These are the activations of a small neural network, seen along a few directions. Each row is one input.
Each table varies a few parts of the input and shows all the possible inputs, shuffled.
A made-up example of a description, with smaller parts first: one of 8 places around a ring, together with either a single point or (one of 2 separate values, together with one of 4 places along a line) or one of 9 places around a ring.
Shared parts are said once, and a part with two or three values counts as separate values.
In the rows, zero is written as 128.

Other details of the inputs vary at random and push rows far along two fixed directions, the same in every table; ignore that.

Table:
R1: [125 131 129 132 119 133 125 127 129 125 132 127 135]
R2: [131 123 128 137 131 128 135 132 126 128 124 138 132]
R3: [127 120 128 130 117 124 125 115 130 117 129 132 143]
R4: [131 126 129 123 133 137 138 142 129 148 134 123 126]
R5: [124 131 126 123 128 138 124 133 127 133 133 122 133]
R6: [123 134 125 117 135 137 129 129 125 134 128 134 121]
R7: [122 122 130 134 133 130 116 126 127 117 130 124 139]
R8: [123 132 126 135 127 130 123 126 125 121 123 137 132]
R9: [134 126 124 135 122  86 110 119 134 104 115 101 112]
R10: [130 137 128 125 133 140 140 134 122 144 125 144 117]
R11: [126 134 129 129 120 138 128 131 127 133 133 126 133]
R12: [133 131 132 130 130 138 142 138 129 143 133 133 121]
R13: [129 123 128 120 134 130 132 127 128 131 129 132 129]
R14: [131 124 130 129 126 129 134 123 128 127 128 138 134]
R15: [124 127 126 119 130 134 126 124 128 128 130 131 132]
R16: [126 136 127 125 127 137 133 126 126 134 128 138 122]
R17: [125 137 126 127 129 136 131 127 123 134 123 142 121]
R18: [124 135 131 136 129 137 125 131 123 130 129 131 126]
R19: [127 127 134 136 120 135 123 128 126 129 134 121 138]
R20: [124 130 131 129 132 138 121 133 127 132 134 122 129]
R21: [123 135 127 122 132 140 125 135 128 134 133 127 125]
R22: [132 128 131 126 126 132 137 126 128 133 129 137 128]
R23: [121 135 124 124 135 135 123 132 125 128 126 131 125]
R24: [120 129 123 128 134 127 118 128 124 119 122 132 132]
R25: [129 124 128 128 118 129 127 120 128 126 129 129 140]
R26: [133 129 132 130 126 138 141 139 128 148 134 128 128]
R27: [126 131 134 136 123 136 124 129 127 129 134 125 130]
R28: [126 124 128 131 123 127 127 117 128 118 126 137 138]
R29: [127 129 128 128 123 131 129 121 129 125 128 136 131]
R30: [130 117 127 130 136 125 132 132 130 126 128 129 134]
R31: [128 107 125 137 134 115 124 124 128 110 121 132 147]
R32: [132 126 132 133 128 135 140 135 130 139 134 132 129]
R33: [127 125 128 129 121 129 128 118 129 122 129 134 137]
R34: [132 121 131 136 128 129 136 130 130 128 130 134 135]
R35: [129 120 128 120 130 129 130 126 129 131 131 129 136]
R36: [126 123 125 123 137 129 130 128 123 128 122 139 131]
R37: [122 129 124 120 135 132 126 125 124 126 124 136 128]
R38: [124 125 131 130 129 134 118 130 127 127 134 119 136]
R39: [131 121 129 137 129 127 134 129 128 125 126 135 135]
R40: [123 123 125 122 131 129 123 120 128 119 127 134 137]
R41: [125 132 132 137 127 135 124 128 125 126 131 129 130]
R42: [129 112 128 132 134 123 129 128 131 120 129 129 142]
R43: [136 134 126 140 118  91 116 121 132 112 114 108 106]
R44: [128 126 127 119 137 132 133 129 126 133 128 134 126]
R45: [120 124 125 129 131 128 118 124 128 114 128 129 141]
R46: [122 129 127 132 136 131 118 131 122 125 125 129 130]
R47: [132 117 132 136 123 127 135 129 132 129 132 129 140]
R48: [125 125 133 140 124 130 120 123 127 117 130 127 139]
R49: [132 116 130 131 119 122 130 118 130 121 129 132 144]
R50: [124 122 131 131 127 133 118 129 126 127 133 117 141]
R51: [127 122 126 122 137 129 131 127 124 127 125 136 131]
R52: [123 125 128 136 122 127 121 120 129 112 128 133 143]
R53: [138 147 124 129 115  94 125 127 136 122 117 105  90]
R54: [124 137 131 126 136 144 125 138 125 139 134 124 120]
R55: [128 118 127 123 134 126 129 123 128 123 127 133 137]
R56: [135 129 125 133 122  86 112 121 135 108 117  97 107]
R57: [126 126 125 118 127 134 126 126 127 133 130 125 134]
R58: [125 136 129 130 123 137 128 130 128 130 132 130 129]
R59: [131 123 127 118 129 131 132 130 127 137 130 125 133]
R60: [131 124 130 126 137 133 136 137 131 137 132 128 126]
R61: [122 129 124 121 135 131 125 125 123 127 121 138 128]
R62: [149 190 127 100 132 131 163 164 129 196 126 111  23]
R63: [133 122 130 127 120 128 134 124 128 132 130 130 138]
R64: [130 118 130 127 132 130 133 135 131 134 134 125 135]
R65: [122 135 126 122 133 139 125 133 127 131 132 128 125]
R66: [128 109 126 135 134 118 126 125 129 114 124 130 145]
R67: [125 128 126 119 132 133 127 125 128 128 129 132 129]
R68: [139 142 125 130 111  88 123 122 139 116 118 101  95]
R69: [130 121 129 127 135 133 135 136 131 137 134 128 131]
R70: [125 133 126 127 127 133 130 123 125 128 125 140 127]
R71: [141 142 129 134 113  92 122 125 137 121 120  96  92]
R72: [123 136 127 132 127 135 126 129 125 126 127 135 128]
R73: [132 127 130 134 130 132 139 134 128 135 130 135 127]
R74: [126 124 134 139 119 129 120 124 128 121 133 122 140]
R75: [130 132 128 126 131 135 138 129 124 136 126 140 123]
R76: [129 123 128 119 133 131 132 128 128 133 131 131 131]
R77: [121 134 125 124 134 135 123 131 126 127 129 129 127]
R78: [125 126 126 118 128 134 126 125 128 130 131 129 133]
R79: [132 124 130 128 124 130 135 124 129 131 130 135 133]
R80: [137 134 122 124 116  89 117 124 139 115 120  96 103]
Description of these inputs: one of 2 separate values, together with one of 5 places along a line, together with one of 8 places along a line.
- The inputs of R55 and R40 match in every part but the place on the line of 5. If R79 is changed in the same way as R55 into R40, which row does it become? => R33
- The inputs of R18 and R75 match in every part but the place on the line of 5. If R48 is changed in the same way as R18 into R75, which row does it become? => R14
- The inputs of R9 and R23 match in every part but the place on the line of 5. If R71 is changed in the same way as R9 into R23, which row does it become? => R68
- Change only the choice among 2 separate values in R26. List by row number the other rows that result. => R4

Table:
R81: [129 112 124 124 124 134 151 110 131 119 127 174 148]
R82: [134 134 132 150  88  70  88 108 142  89 119  70 119]
R83: [103  83 126 141 149 145  99 107 119  83 127 152 205]
R84: [128  90 124 146 120 104 134  89 136  78 117 166 181]
R85: [ 92  89 126 139 139 152  91 106 123  76 137 147 217]
R86: [144 155 117 107 137  83 131 137 129 142 103  99  54]
R87: [131 152 115 104 142 114 118 142 131 141 119 104  75]
R88: [189  81 135 153  96  38 177 143 163 140 126  68 116]
R89: [114 118 128 116 144 184 158 125 112 143 138 199 166]
R90: [136 175 128 103 146 169 181 159 119 195 128 166  61]
R91: [126 177 138 141 114 148 118 152 124 159 140  96  81]
R92: [159  44 147 132 128 156 185 132 141 158 166 150 218]
R93: [ 96 142 142 137 145 205 115 147 113 145 157 148 159]
R94: [156 134 116 123 119  38 126 114 135 114  89  91  64]
R95: [120  78 117 131 129 111 112  91 119  83 110 154 194]
R96: [140 183 121  84 147 167 173 167 117 210 125 154  45]
R97: [149 144 122 119 128  99 145 129 130 139 107 134  79]
R98: [100  98 125 117 156 187 124 121 104 124 133 183 200]
R99: [109 161 146 137 120 208 126 152 112 171 156 142 143]
R100: [108 185 135 107 144 207 133 171 116 192 156 126  90]
R101: [120 101 125 156 115  71  77  94 143  47 119  92 158]
R102: [109 153 129 113 137 162 112 141 127 137 143 120 116]
R103: [139 150 117 125 120  57 103 125 147  99 111  65  63]
R104: [140 133 139 167  85  66  93 110 140  90 118  72 118]
- What is each input in this table made of? => one of 2 separate values, together with either a single point or one of 11 places along a line
- The inputs of R101 and R102 match in every part but the choice among 2 separate values. If R86 is changed in the same way as R101 into R102, which row does it become? => R98

Table:
R105: [119  64 137 159  98 125 109  81 136  64 141 146 242]
R106: [130 174 124 126 131 114 123 143 130 139 118 107  58]
R107: [135  75 120 155 114  30  81  90 152  38 107  76 163]
R108: [141 170 116 102 130 101 142 130 123 151 102 128  49]
R109: [131 122 133 117 145 190 176 147 114 182 141 184 146]
R110: [164 150 134 143  92  56 129 133 145 135 115  61  60]
R111: [134 169 119 114 133 105 134 135 131 135 111 121  57]
R112: [121 126 130 128 135 144 113 141 121 138 136 109 140]
R113: [134 124 139 148 126 137 140 141 133 136 138 128 132]
R114: [105  61 128 141 119 126  89  83 131  59 139 135 243]
R115: [126 129 138 126 147 194 169 154 121 172 150 175 143]
R116: [109 125 129 107 168 195 145 155 117 161 148 165 148]
R117: [141 165 117 118  94  63 110 109 144 109 110  82  62]
R118: [114 147 130 140 125 148 108 130 115 128 126 131 130]
R119: [115 120 126  97 165 192 151 148 108 173 138 173 148]
- The inputs of R119 and R107 match in every part but one. If R108 is changed in the same way as R119 into R107, which row does it become? => R106
- What is each input in this table made of? => one of 3 separate values, together with one of 5 places along a line
- Change only the choice among 3 separate values in R105. List by row number the other rows that result. => R114, R117
